These are the activations of a small neural network, seen along a few directions. Each row is one input.
In each table, some parts of the input vary, and every possible input appears once, in random order.
Descriptions start from the smaller parts, as in this example, which fits no table here: one of 5 places around a ring, together with either a single point or one of 9 places around a ring or (one of 3 separate values, together with one of 4 places along a line).
Shared parts are said once, and a part with two or three values counts as separate values.
In the rows, zero is written as 128.

A family of inputs:
R1: [103  51  94 150 151  80 119 122 151 124 156]
R2: [ 69  34  91 122 102  68 123 151 159 133 162]
R3: [ 61 234 116 112 171 163 132 111  56 154  66]
R4: [247 144 144 118 111 151 139 101 133 125 115]
R5: [170 100 165 122  20  98 124 195 152 161 153]
R6: [118  61  85 143 178  96 134  99 157 123 140]
R7: [114 189 127 132 161 209 126 102 122  56 134]
R8: [221 119 164 134  97 139 139 144 143 151 141]
R9: [ 91 161 155 153 141 201 122 146 133  79 143]
R10: [ 72 146 166 157 115 175 110 161 129  79 158]
R11: [ 89 136  68  84 213  62 133  60  81 188  61]
R12: [202 114 174 143  69 114 129 163 139 151 156]
R13: [137  92  68 125 195 107 138  46 154 105 125]
R14: [ 32 136 163 137  64 157 121 188 131  81 161]
R15: [194 203 140  88 131 101 131 130  80 209  49]
What do these inputs look like to the network? -> one of 3 separate values, together with either a single point or one of 4 places along a line
Change only the choice among 3 separate values in R4. List by row number the other rows that result. -> R7, R13
List by row number the other rows that have the choice among 3 separate values in common with R11. -> R1, R2, R6, R13

A family of inputs:
R16: [100 110  86 138 191 142 130  78 143  84 136]
R17: [206 161 115 108 170 128 139  74 113 152  87]
R18: [133 228 143 102 134 163 133 124  77 155  72]
R19: [ 55  52  53 119 190  59 127  89 141 138 124]
R20: [156  22 130 138  60  59 128 169 176 154 179]
R21: [159 196 139 115 155 145 132 116  86 164  81]
R22: [171 110  85  95 161  47 135  85 109 201  80]
R23: [195  80 160 149  66 140 129 158 174 102 180]
R24: [150 117 187 156  58 154 120 194 153 110 172]
R25: [ 30 172 127 130 144 172 122 129 106  83 127]
R26: [ 50 143 117 146 172 157 121 117 117  94 133]
R27: [131 145 191 140  34 170 118 203 142  99 166]
The inputs of R18 and R25 match in every part but one. If R22 is changed in the same way as R18 into R25, which row does it become? -> R19
What do these inputs look like to the network? -> one of 3 separate values, together with one of 4 places along a line
Change only the place on the line of 4 in R24. List by row number the other rows that result. -> R20, R23, R27
